Each row below holds a small network's activations on one input, seen along a few directions.
Each table varies a few parts of the input and shows all the possible inputs, shuffled.
A made-up example of a description, with smaller parts first: one of 8 places around a ring, together with either a single point or (one of 2 separate values, together with one of 4 places along a line) or one of 11 places around a ring.
Shared parts are said once, and a part with two or three values counts as separate values.

Other details of the inputs vary at random and push rows far along three fixed directions, the same in every table; ignore that.

A family of inputs:
R1: [ 18   3 -13  -2  -6   7  -4  -2  19   6 -11  24]
R2: [ 35  -4 -22   8 -22   1  42   3  18  53   9   0]
R3: [ -2  13 -15   2  -4   1   6  -8  23  -3   1  18]
R4: [  3   8  -3  -1 -10   8  -9 -14  16 -13 -18  14]
R5: [ 24   5 -16  20 -20   3  48   8  16  48  25   2]
R6: [ 27  -2 -16  10 -29  -2  43 -10  23  45   7  -6]
R7: [ 12   5 -15  -5  -8  17 -20   0  15 -16 -14  15]
R8: [ 11   9 -25  10 -23  -4  44   2  17  45  15  -2]
R9: [ 17   7 -21  17 -21  -1  44   5  15  47  21   1]
R10: [-10  12 -12  -4  -4   8 -10  -8  10 -28  -6  20]
R11: [-11  15 -12   0   2   9 -11  -7  13 -27  -9  16]
R12: [ -8 -22  14 -13   8  -4 -23  13 -25 -28  23 -61]
R13: [-13 -15  49  -1  38 -28  33 -12 -40  41 -22  27]
R14: [-12 -30   7 -13  -3 -19 -23  21 -25  -8  23 -57]
R15: [ -7  19 -19   0  -1  15 -18  -7  15 -33  -6   7]
R16: [ -2  15  -4   7   2  16 -17   4   9 -26  -5  22]
R17: [ -4  21 -17   4  -3  17 -25   1  10 -28  -5  12]
R18: [  4  11 -10  -1 -14  16 -19 -15  18 -23 -15   6]
R19: [-18   7  21 -11  20  -3  -6  -8 -13 -27 -11  26]
R20: [ -3 -23   8 -10   1  -3  -9  13 -14 -17  26 -55]
R21: [-24  11  10  -2  15  -9  -7   0 -13  -8 -19  21]
R22: [-15 -15  42  -7  36 -21   4 -11 -28  17 -21  22]
R23: [ -3 -23   2   0  -6  -7 -14  23 -22  -5  25 -52]
R24: [ 11   9 -16  -4  -7  20 -24  -2  12 -19 -15  14]
R25: [  5   7 -13  -3  -2  25 -17 -15  17 -18  -9   9]
R26: [ 16 -24  -4   2 -10   2  19   2   2  31  19 -40]
R27: [-26   6  52   4  47 -25  -1   0 -35   2 -27  55]
R28: [-10  22 -21  -2  -5  13 -24  -2  11 -29 -10   9]
R29: [ -2 -27   5  -4  -5 -13 -17  22 -19  -2  29 -49]
R30: [-14 -12  57   2  33 -44  34 -12 -35  49 -28  25]
R31: [ -2 -24  15  -1   3  -3 -28  26 -33 -19  24 -58]
R32: [ 3 15 -9 -2  0  6  9 -9 25 -6  5 18]
Description of these inputs: one of 4 places along a line, together with either one of 3 separate values or one of 5 places along a line.
The inputs of R8 and R14 match in every part but the place on the line of 4. If R9 is changed in the same way as R8 into R14, which row does it become?
Answer: R29
A walk changes only the place on the line of 4. It starts at R25 and steps to R26. List the rest of the walk in order.
Answer: R13, R22
Which other rows does R24 become when the place on the line of 4 takes its other values? List them by row number.
Answer: R1, R2, R7
A walk changes only the place on the line of 5. It starts at R16 and steps to R23. List the rest of the walk in order.
Answer: R21, R11, R20
